Each row below holds a small network's activations on one input, seen along a few directions.
In each table, some parts of the input vary, and every possible input appears once, in random order.
Descriptions start from the smaller parts, as in this example, which fits no table here: one of 2 separate values, together with either a single point or one of 9 places around a ring or (one of 4 places along a line, together with one of 5 places around a ring).
Shared parts are said once, and a part with two or three values counts as separate values.
(in the rows, 128 means zero)

Other details of the inputs vary at random and push rows far along three fixed directions, the same in every table; ignore that.

Rows:
row 1: [119 161 154 108 104 139 144 133 104 129 141 153 139 140]
row 2: [134 116 128 122 147 111  93 108 138 104  90 142 139 104]
row 3: [ 86 141 106 125 109 139 153 129 132 142 180 112 110 178]
row 4: [126  82  94 138 153 107 121  93 152 136 121  93 120 101]
row 5: [118  72  67 138 142 116 156 107 102 141 162  28  44  84]
row 6: [ 94 129  92 150 116 142 136 121 155 134 135 120 148 181]
row 7: [124 153 146 123 108 146 149 149 116 138 155 139 128 149]
row 8: [131 104 120 130 148 120 123 140 131 128 142 116 103 123]
row 9: [139 143 147 122 132 134 119 125 130 123 102 149 152 115]
row 10: [135 112 136 105 137 107 135 147 104 133 165 124  75 104]
row 11: [138 152 169  90 134 125 130 138 101 127 148 142 101  97]
row 12: [148 108 130 137 155 130 126 129 141 137 130 103 124 106]
row 13: [150 131 141 138 159 139 100 131 150 116  84 142 156 113]
row 14: [119 146 151  91 126 117 124 144 100 117 150 154  94 121]
row 15: [ 91 204 122 135  54 185 176 153  77 130 142 127 138 191]
row 16: [121 132 118 144 114 131 104 126 146 106  79 163 175 156]
row 17: [142  91 103 150 163 126 125  91 166 146 116  81 135  95]
row 18: [118 124 126 128  98 127 170 118 109 155 173  98 121 141]
row 19: [112 131 128 120  99 120 148 144 104 135 160 135 109 155]
row 20: [135 172 170 100 119 138 134 158 101 125 138 169 122 126]
row 21: [128  87 101 136 148 107 114  92 146 126 111 106 131 103]
row 22: [118 135 104 173 108 154 136 121 164 137 106 118 188 182]
row 23: [144 131 136 123 154 116  82 127 144  97  76 162 141 105]
row 24: [158 154 185 103 132 128 123 178  88 120 136 167 103 107]
row 25: [ 89 117  71 166 110 141 138  96 174 140 124 108 166 183]
row 26: [157 129 152 131 137 127 100 122 132 108  74 155 167 103]
row 27: [125 126 112 159 126 134 105 139 152 112  89 147 166 166]
row 28: [148 156 171  93 143 125 121 145 106 121 136 150 102  92]
row 29: [118 163 139 132  85 145 159 147 115 142 151 142 145 172]
row 30: [117 110 100 154 109 121 123 107 144 122 101 127 165 156]
row 31: [159 119 136 139 148 126 109 122 147 123  89 131 152  98]
row 32: [152 138 154 120 147 125  93 113 135 104  76 153 159  93]
row 33: [105 141 120 134  95 133 147 150 116 134 158 140 122 178]
row 34: [148 159 181  93 152 133 113 163 103 115 137 158  99 101]
row 35: [145 113 144 112 137 119 144 126 112 145 155 106 101  92]
row 36: [140 113 120 132 153 115  97 122 146 111  89 144 136 107]
row 37: [131  83 109 128 151 108 135 122 132 143 162  89  81 102]
row 38: [117  96 102 124 150 112 134 106 141 143 164  84  85 109]
row 39: [136 130 157  99 126 111 117 151  92 110 133 162 103 112]
row 40: [135  90 102 144 138 106 127 118 140 136 130 102 114 117]
row 41: [114 160 119 150 114 157 120 110 165 122  93 144 189 166]
row 42: [112 124 114 137  95 133 175 115 123 163 173  91 128 153]
Description of these inputs: one of 2 separate values, together with either a single point or (one of 4 places along a line, together with one of 5 places along a line).
The inputs of row 36 and row 20 match in every part but the choice among 2 separate values. If row 3 is changed in the same way as row 36 into row 20, which row does it become?
> row 34
The inputs of row 4 and row 9 match in every part but the choice among 2 separate values. If row 2 is changed in the same way as row 4 into row 9, which row does it become?
> row 32
Which other rows does row 35 become when the place on the line of 5 takes its other values? List them by row number.
> row 7, row 12, row 26, row 31
Which other rows does row 17 become when the choice among 2 separate values takes its other values? List them by row number.
> row 25
Which other rows does row 25 become when the place on the line of 4 takes its other values? List them by row number.
> row 33, row 37, row 38
